array([[ -8,  29, -19, -16, -29,  -3,  11],
       [ -9,  -9, -10, -11,  -9, -10, -12]]) result: 29

array([ 519, -321, -815,  822,  -43, -682,  937]) result: -321

array([[342, 296, 232, 345],
       [749, 524, 723, 554],
       [228,  95, 753, 443]]) result: 296

array([[335, 838, 658, 702],
       [166, 846, 480, 654]]) result: 838

array([[ -1, -35,  -7,  21,  29],
       [ -9, -17,  -2, -10, -26]]) result: -35

array([64, 30, 76, 15, 25, 87]) result: 30

array([[5181, 8052, 4961, 5191, 6867, 5575],
       [6765, 4884, 3989, 2792, 2590, 3841]]) result: 8052

array([6082, 1782, 3501, 8145, 2620, 9939, 2226]) result: 1782

array([8, 4, 7, 2, 4, 4, 5]) result: 4
---
[[ 196.4  -14.0   67.1   67.4   57.7]
 [ 179.8  -24.0  102.6   79.7  133.4]
 [ 148.8   58.2 -161.3  -51.1 -130.3]] ans = 67.1

[-1.18  0.27 -0.66 -0.38  1.31 -0.40 -0.02] ans = 1.31

[ 0.161  0.018 -0.118  0.041 -0.162] ans = -0.118

[-10.73  10.84   1.08 -16.05] ans = 10.84

[[-0.031  1.774  1.101  1.808 -1.401]
 [ 0.533 -0.721  1.128  0.951  0.792]] ans = 1.101

[[ 0.17 -0.02 -0.01 -0.24 -0.01 -0.19]
 [-0.21  0.07 -0.13 -0.22 -0.13 -0.12]
 [ 0.11 -0.02 -0.03 -0.24 -0.03 -0.16]] ans = -0.24

[[ 103.464 -136.304   83.892  170.494  123.305  206.075 -178.911]
 [ -38.589   14.854   -7.366   39.093  -22.381  -23.216  -18.810]] ans = 123.305

[[-0.90  0.11 -0.97  1.18 -1.22  1.57]
 [-0.67  1.06 -0.30  2.12 -1.98  0.13]] ans = 1.18

[[ 0.07 -0.17  0.07  0.07]
 [ 0.06  0.09  0.06  0.07]
 [ 0.06  0.22  0.05  0.05]] ans = -0.17
---
-53.4  -26.8  -33.1    9.4 -> -33.1
-19.4   52.7   16.3   -8.5  -67.3  -32.7   11.6 -> 16.3
  1.0   18.4  -59.5  -29.5   22.5   42.2 -> -59.5
-11.6   37.6    4.9    2.9   14.4   19.0  -54.2 -> 4.9
 56.1   42.0    0.2  -16.6 -> 0.2
-48.8  -14.3   21.2    1.4   62.6 -> 21.2
---
[[ -6.1  -4.4   2.2   0.5]
 [-70.2   1.4 -40.0  10.8]
 [ 37.3 -12.3  17.1  -1.2]] >> 1.4

[[ 0.7 47.0  0.7 29.4 51.8]
 [ 3.0  2.4 -8.6 -8.9 -1.1]] >> 0.7

[[-47.6 -11.6  -9.9  -3.6 -21.0 -17.6]
 [-58.2 -10.1  40.3  56.1  33.0  14.3]] >> -3.6

[[-17.7  -3.1  16.6  -3.9 -43.8]
 [-24.3   2.0  24.3   0.3 -67.1]] >> 16.6

[[-34.0  42.2  62.4 -57.3 -35.4  35.5]
 [ -5.0   2.5   3.3 -16.9  -7.8  -1.7]
 [  2.0   2.4  18.8   3.3   9.0  -6.1]] >> -16.9

[[-36.7  -2.9   3.6  -9.1 -20.3  -1.3]
 [-11.6  -3.1  -2.5 -20.8   7.8 -12.6]
 [ -8.5  27.1  35.8   5.9  26.5 -63.6]] >> -20.8

[[-56.1   4.1  18.4 -31.1 -43.0]
 [-67.9 -28.4 -27.5 -34.8 -59.8]] >> 18.4

[[ -6.2 -42.2  16.8  40.2   0.9]
 [ -8.5 -58.6  16.8  51.5  -6.5]
 [ -7.0 -26.3   4.7  57.2  -3.7]] >> 16.8

[[ -2.1  37.0 -41.2  53.8  -5.6  62.5]
 [  9.0  -4.3   9.6  -5.3 -11.3  -2.3]
 [  7.3  -5.2  10.1   0.2  -2.0   1.8]] >> -5.3

[[-63.3 -36.4 -50.3  55.3   3.0]
 [-52.5  32.1 -18.0  -4.6 -27.9]] >> -50.3
